A small network was shown many inputs. Here are its activations along a few directions, one row for each input.
Each table varies a few parts of the input and shows all the possible inputs, shuffled.
A made-up example of a description, with smaller parts first: one of 8 places around a ring, together with either a single point or one of 11 places around a ring or (one of 3 separate values, together with one of 4 places along a line).
Shared parts are said once, and a part with two or three values counts as separate values.
(in the rows, 128 means zero)

Other details of the inputs shift rows strongly along two fixed directions, in all tables alike. That doesn't count.

A family of inputs:
r1: [126 132 138 125 137 107 139 188 135 178 147 125 112 164 167 165]
r2: [112 107 133 117 113 138 140 125 115 148 134 134 136 127 113 142]
r3: [136 143 128 121 137 121 132 166 122 172 133 118 114 137 148 128]
r4: [135 135 129  99 146 123 167 139 117 122 189 110 120 148 158 179]
r5: [129 159 132 101 165 135 167  67 118  46 112  82 128 122 144 149]
r6: [141 109 149 104 136 138 150 145 122 181 158 111 118 149 151 176]
r7: [114 109 120 156 112 142 104  56 136  60  60 154 146  98  79 102]
r8: [126 109 117 133 106 140 103  92 130 143  79 144 132  98  88 100]
r9: [138 130 135 136 125 127 135 183 129 183 149 129 128 137 141 129]
r10: [106 111 132 132 111 133 120 103 119 110 105 149 133 133 111 126]
r11: [112 124 107 150 112 126 108  92 134  66 112 163 138 111  97 100]
r12: [118 134 129  88 143 129 162 100 104 116 131 100 120 139 145 173]
r13: [126 150 131 137 144 122 139 127 131  83 118 119 129 140 142 140]
r14: [147 116 138 143 126 133  93 146 148 158 138 142 123 151 135 101]
r15: [106 126 124 141 112 120 125 121 125 104  99 148 130 125 109 128]
r16: [131 118 100 172  98 129  61 120 145 131 103 160 139  83  85  26]
r17: [143 121 154 115 127 140 137 182 129 206 168 121 120 156 159 132]
r18: [131 155 148 106 168 134 170  88 124  41 133  86 126 155 170 171]
r19: [113 133 109 147 117 113 109 123 129 121  76 145 138  83  89 101]
r20: [129 145 116  96 151 120 154 112 114 101 157 108 115 135 148 160]
r21: [146 110 128 159  98 127  61 200 155 210 161 166 120 151 140  64]
r22: [115 134 120 111 126 120 138 132 114 139 112 126 121 120 122 141]
r23: [143 135 125 129 145 132 118  88 132  98 116 113 127 112 123 107]
r24: [148 140 137 123 156 134 148  87 133  69 145  96 140 123 131 145]
r25: [144 120 121 157 106 131  88 153 147 152 152 147 142 112 111  71]
r26: [117 119 132 119 116 126 148 168 119 175 146 130 122 134 132 154]
r27: [125 132 126 139 122 116 139 154 129 144 123 132 137 112 119 145]
Description of these inputs: one of 3 separate values, together with either a single point or one of 8 places along a line.
Which other rows does r8 become when the place on the line of 8 takes its other values? List them by row number. -> r3, r5, r12, r16, r19, r22, r23
List by row number the other rows that have the choice among 3 separate values in common with r13. -> r1, r7, r10, r11, r14, r15, r18, r21
Which other rows does r4 become when the choice among 3 separate values takes its other values? List them by row number. -> r11, r20

A family of inputs:
r28: [127 127 130 131 126 126 129 135 130 128 134 131 130 131 130 131]
r29: [126 132 129 129 129 125 129 135 128 131 126 126 127 131 132 129]
r30: [129 123 132 127 126 132 128 127 128 131 134 130 129 134 130 131]
r31: [125 127 127 126 126 126 136 135 125 135 129 129 130 125 124 136]
r32: [129 127 130 132 127 127 128 135 132 126 136 132 130 134 132 130]
r33: [134 133 124 129 132 127 127 134 129 128 140 124 128 125 133 123]
r34: [126 129 127 129 127 125 128 135 128 128 134 130 127 132 131 129]
r35: [125 129 126 128 126 125 130 135 126 130 133 130 127 129 130 131]
r36: [127 132 130 130 129 126 127 136 130 129 127 128 126 133 133 128]
r37: [126 127 129 130 126 126 131 135 128 131 133 129 130 129 128 133]
r38: [128 129 127 130 127 126 127 135 130 125 136 132 127 134 133 128]
r39: [129 125 130 125 129 128 127 127 127 134 127 127 125 132 131 132]
r40: [128 124 129 125 126 130 126 128 127 131 134 130 126 134 131 129]
r41: [125 124 127 119 126 130 133 126 123 137 129 128 126 127 126 134]
r42: [129 130 129 132 130 125 125 134 132 127 130 130 126 134 134 130]
r43: [135 129 128 124 132 130 125 126 129 131 140 123 127 127 131 121]
r44: [130 125 131 127 129 129 125 127 129 132 128 128 125 134 133 130]
r45: [128 125 129 124 128 128 129 127 126 136 125 126 125 130 130 134]
r46: [127 125 128 122 128 129 131 126 125 138 123 126 125 127 127 135]
r47: [132 125 131 129 130 129 124 127 130 130 130 130 124 137 134 129]
r48: [127 130 128 129 129 124 128 134 128 131 127 128 126 130 131 133]
r49: [113 104 107 170  82 131  74 131 140 154  72 183 147  84  59  50]
r50: [126 124 128 121 126 130 130 127 124 136 131 128 126 129 128 132]
r51: [137 130 129 126 133 129 123 126 131 133 135 122 126 128 133 122]
r52: [137 132 131 125 133 130 125 128 131 133 132 120 126 129 134 120]
r53: [127 123 130 122 125 132 135 127 124 138 129 127 128 126 124 136]
r54: [126 130 127 128 129 123 130 134 127 133 126 127 126 128 129 134]
r55: [128 127 132 125 129 130 128 129 127 134 125 125 125 133 132 128]
r56: [124 129 125 124 127 125 135 134 123 135 129 129 127 125 125 134]
r57: [129 132 130 131 130 126 126 136 132 127 129 129 126 135 135 127]
r58: [128 123 131 126 126 131 130 127 127 133 132 128 129 131 128 133]
r59: [135 131 127 131 131 128 128 135 131 130 141 124 130 125 132 124]
r60: [127 127 131 123 129 130 130 128 126 136 123 125 125 130 131 130]
r61: [127 127 130 121 129 130 132 128 125 138 121 125 126 128 128 132]
r62: [131 132 125 131 134 133 128 100 131  95 125 122 137 113 117 119]
r63: [127 123 131 124 125 131 132 127 125 136 131 127 128 129 127 134]
r64: [126 132 127 126 130 125 134 136 125 136 122 126 127 126 128 132]
r65: [131 123 132 129 127 132 127 128 130 128 135 132 129 136 131 129]
r66: [124 138 126 131 140 132 136  85 128  64 108 120 136 119 120 129]
r67: [136 136 127 130 132 127 125 136 131 131 133 122 127 127 135 121]
r68: [128 130 128 131 129 124 126 134 130 129 129 129 126 132 132 131]
r69: [130 124 130 126 127 130 125 127 128 129 135 132 126 137 132 127]
r70: [118 144 122 132 144 132 142  58 126  27  94 113 143 105 110 133]
r71: [124 129 126 126 127 125 132 134 124 132 131 129 127 127 128 133]
r72: [127 125 129 123 126 130 129 126 125 133 132 128 126 132 130 131]
r73: [125 127 128 128 126 126 134 135 126 132 131 129 130 127 127 134]
r74: [136 134 125 130 133 125 125 134 131 130 135 122 126 126 133 124]
r75: [126 132 128 127 129 125 132 135 126 133 124 126 127 129 130 131]
Describe the family of inputs behind these rows. -> one of 2 separate values, together with one of 4 places along a line, together with either a single point or one of 5 places along a line
Changing only the choice among 2 separate values turns r40 into r34. The same change can be made to r66. Which row results? -> r57
Changing only the choice among 2 separate values turns r70 into r36. The same change can be made to r52. Which row results? -> r67
List by row number the other rows that have the choice among 2 separate values and the place on the line of 4 in common with r74. -> r42, r48, r49, r54, r68
A walk changes only the place on the line of 5. It starts at r65 and steps to r30. List the rest of the walk in order. -> r58, r63, r53
List by row number the other rows that have the choice among 2 separate values and the place on the line of 4 in common with r28. -> r31, r32, r37, r59, r73
Which other rows does r55 become when the choice among 2 separate values takes its other values? List them by row number. -> r29

A family of inputs:
r76: [141 149 128 105 152 127 155 130 123 120 167  98 122 133 154 157]
r77: [142 109 137 143 115 139 105 139 139 162 141 146 136 132 117  97]
r78: [126 160 115 120 154 128 144  65 125  37 104  97 132 105 127 135]
r79: [123 124 116 141 124 133  98  65 134  67  92 138 136 107 101  91]
r80: [140 150 128 102 157 117 143 123 121 124 147  92 109 140 165 153]
r81: [107 114 117 121 114 140 138  83 107 107  81 139 137  99  85 122]
r82: [144 146 135 109 154 129 160 133 126 121 157  95 126 133 155 159]
r83: [134 112 130 134 111 138  91 136 137 162 126 148 120 141 128  91]
r84: [123 122 136  93 143 129 169 115 110 143 126 106 116 137 139 196]
r85: [135 125 125 146 112 128 110 164 139 162 131 139 134 116 119  97]
r86: [130 139 116 149 130 133 123  86 135  74 102 126 154  83  87  97]
r87: [141 121 128 134 119 136 110 149 136 175 122 135 126 117 120  94]
r88: [138 127 127 150 115 125 109 161 137 162 133 136 137 115 117  97]
r89: [130 118 121 148 114 119  93 154 141 148 136 160 124 141 126  92]
r90: [114  99 120 125  95 137 125 144 111 184 115 158 132 115  95 115]
r91: [102 120 114 134 107 131 139  99 111  91  93 145 144  98  87 128]
r92: [120 103 132 111 105 132 122 167 108 220 117 146 110 147 129 130]
r93: [133 118 132 151 114 129 102 159 146 148 128 157 129 144 127  97]
r94: [125 142 119 129 146 127 140  63 128  21 132 111 141 115 124 140]
r95: [137 152 127 113 148 121 152 140 124 112 166  98 122 135 159 158]
r96: [137 121 118 130 119 126 103 140 129 173 130 135 122 113 117  91]
r97: [101 103 128 132  88 127 119 157 123 185 109 159 135 116  95 115]
r98: [139 112 143 140 117 132 108 177 141 180 151 141 121 159 152 115]
r99: [110 131 143  88 141 126 166 118 107 139 118 103 115 148 147 184]
r100: [122 123 134  98 139 126 173 121 112 137 138 110 123 133 136 200]
r101: [103 134 141 103 137 119 168 135 111 127 131 109 123 145 149 188]
r102: [127 125 127 145 125 142 108  74 139  70  86 135 140 112 105  95]
r103: [139 157 133 121 157 116 155 150 132 108 148 104 120 145 164 158]
r104: [137 106 127 130 114 135  94 128 133 166 136 146 121 132 121  92]
r105: [140 111 140 141 117 138  95 135 139 164 120 141 125 141 126  95]
r106: [129 120 127 142 124 146 114  74 138  75  95 136 143 107  99  95]
r107: [143 136 146 122 148 130 148 129 130 109 166 103 127 154 161 160]
r108: [141 128 136 144 124 121 111 188 136 192 147 129 124 140 145 112]
r109: [139 107 135 139 112 141 107 141 140 159 138 147 133 133 120  99]
r110: [144 109 142 135 120 141 104 137 136 172 135 139 126 139 127 100]
r111: [136 121 115 135 115 124 105 148 131 170 141 141 129 109 113  93]
r112: [124 152 114 161 135 119 120  99 140  54  90 133 149  94  97  99]
r113: [ 99 116 127 136 100 118 120 162 127 169  99 165 130 127 102 118]
r114: [118 127 133 106 135 120 170 131 114 129 137 111 122 135 141 201]
r115: [121 140 103 150 124 121 114  90 132  63 107 131 147  82  92  95]
r116: [143 149 138 108 156 127 150 129 126 123 138  91 115 143 165 156]
r117: [131 121 126 144 114 126 100 162 142 152 142 158 123 150 134 100]
r118: [129 124 120 135 123 141 116  90 134  86 129 138 141 114 108 106]
r119: [137 151 136 121 153 121 153 144 129 111 149  96 123 141 165 159]
r120: [116 142 104 155 127 118 109  92 133  59  99 132 145  87  98  93]
r121: [121 127 137  96 143 124 162 118 111 140 116 106 113 144 146 196]
r122: [115  99 139 105 104 134 129 164 115 228 122 143 117 139 119 132]
r123: [134 139 137 118 147 127 141 131 129 103 165 109 119 161 170 158]
r124: [135 161 125 117 156 113 150 148 129 106 157 107 117 146 164 156]
r125: [131 137 119 146 132 136 119  80 133  81  90 123 147  86  91  93]
r126: [135 139 136 141 142 125 129 124 139  91 133 127 132 146 139 132]
r127: [111 127 140  89 138 129 177 122 108 137 140 106 125 137 137 188]
r128: [114 129 135 111 139 117 164 135 115 128 129 112 120 141 148 200]
r129: [125 127 119 143 119 135 114  99 136  77 127 139 141 117 112 107]
r130: [134 136 135 117 149 120 137 128 127 106 166 108 117 159 169 158]
r131: [141 125 131 142 119 129 100 150 136 176 113 134 126 121 121  90]
r132: [137 112 137 143 112 136 108 155 141 157 143 145 130 140 131 106]
r133: [143 106 132 124 117 130 105 160 132 192 169 143 119 148 140 111]
r134: [106 107 122 138  96 127 118 156 114 171 106 160 129 124 107 117]
r135: [116 137 132 111 144 111 166 142 119 123 127 121 116 145 146 199]
r136: [116 145 106 155 124 125 112  96 135  59  97 134 146  90  99  94]
r137: [142 133 139 101 150 137 144 112 125 118 161 104 114 155 163 155]
r138: [122 129 127 162 125 134 109  84 141  55  98 138 151 110 101  99]
r139: [135 159 123 116 158 105 147 145 127 107 158 105 115 143 163 156]
r140: [136 142 121 116 140 132 134 112 125 116 133 111 124 117 132 125]
r141: [108 116 119 138 102 121 120 162 118 164 104 168 126 128 106 116]
Changing only one part turns r127 into r99. The same change can be made to r109. Which row results? -> r102
Describe the family of inputs behind these rows. -> one of 6 places along a line, together with either one of 3 separate values or (one of 2 separate values, together with one of 4 places along a line)
Which other rows does r116 become when the choice among 2 separate values takes its other values? List them by row number. -> r102
Which other rows does r140 become when the place on the line of 6 takes its other values? List them by row number. -> r76, r78, r95, r124, r136
A walk changes only the place on the line of 4. It starts at r108 and steps to r119. List the rest of the walk in order. -> r136, r120
Which other rows does r111 become when the choice among 2 separate values takes its other values? List them by row number. -> r133

A family of inputs:
r142: [164 111 144  96 139 143 135 157 123 190 203 114 106 164 165 142]
r143: [119 157 114 146 150 110 147  93 131  23 100 110 143 103 123 150]
r144: [117 121 114 142 122 147 110  24 129  17  85 130 159  84  82  81]
r145: [131 127 121 146 109 126  79 145 139 176  76 153 115 120 106  66]
r146: [109 150 124 140 143 126 139  74 132  12 109 130 140 135 128 146]
r147: [136 162 126 115 170 123 153  74 129  54 104  79 125 117 151 166]
r148: [138 171 117 105 176 111 192 108 116  47 171  82 127 120 156 191]
r149: [125 105 125 167  90 127  82 153 146 142 123 171 136 129 108  94]
r150: [102 110 135 100 100 135 161 177  92 217 106 133 119 131 124 168]
r151: [117  98 147  85 124 122 161 161  91 239 141 121 104 161 144 205]
r152: [134 140 131 111 138 105 146 197 121 183 181 109 111 153 171 153]
r153: [154 130 138 123 132 133 134 163 134 175 174 120 129 135 139 123]
r154: [152 114 155 103 140 138 127 163 127 194 163 126  94 197 189 140]
r155: [136 134 128 109 134 125 119 159 126 198 146 109 112 132 153 122]
r156: [151 144 155  85 187 135 182  80 122  58 172  63 108 176 202 214]
r157: [ 79 117 122 103 122 130 179  59 114  49  75 138 143 102  82 189]
r158: [121 133 123 149 123 112 109 182 133 158 113 155 122 139 132 106]
r159: [143 133 152 107 141 126 141 176 127 191 183 101 116 157 172 146]
r160: [139 118 100 151 100 135  83 127 140 167  99 157 141  77  73  50]
r161: [121 116 128 173  99 137  75 139 149 154  80 175 141 114  85  46]
r162: [105 100 105 178  69 131  65 124 142 125 100 187 155  91  61  42]
r163: [129 149 133 143 154 132 145  70 140  33 105 100 148 110 124 141]
r164: [124 104 106 168  82 137  81 138 141 141 134 182 150  98  74  64]
Describe the family of inputs behind these rows. -> either one of 3 separate values or (one of 4 places along a line, together with one of 5 separate values)
Which other rows does r162 become when the choice among 5 separate values takes its other values? List them by row number. -> r144, r152, r155, r159
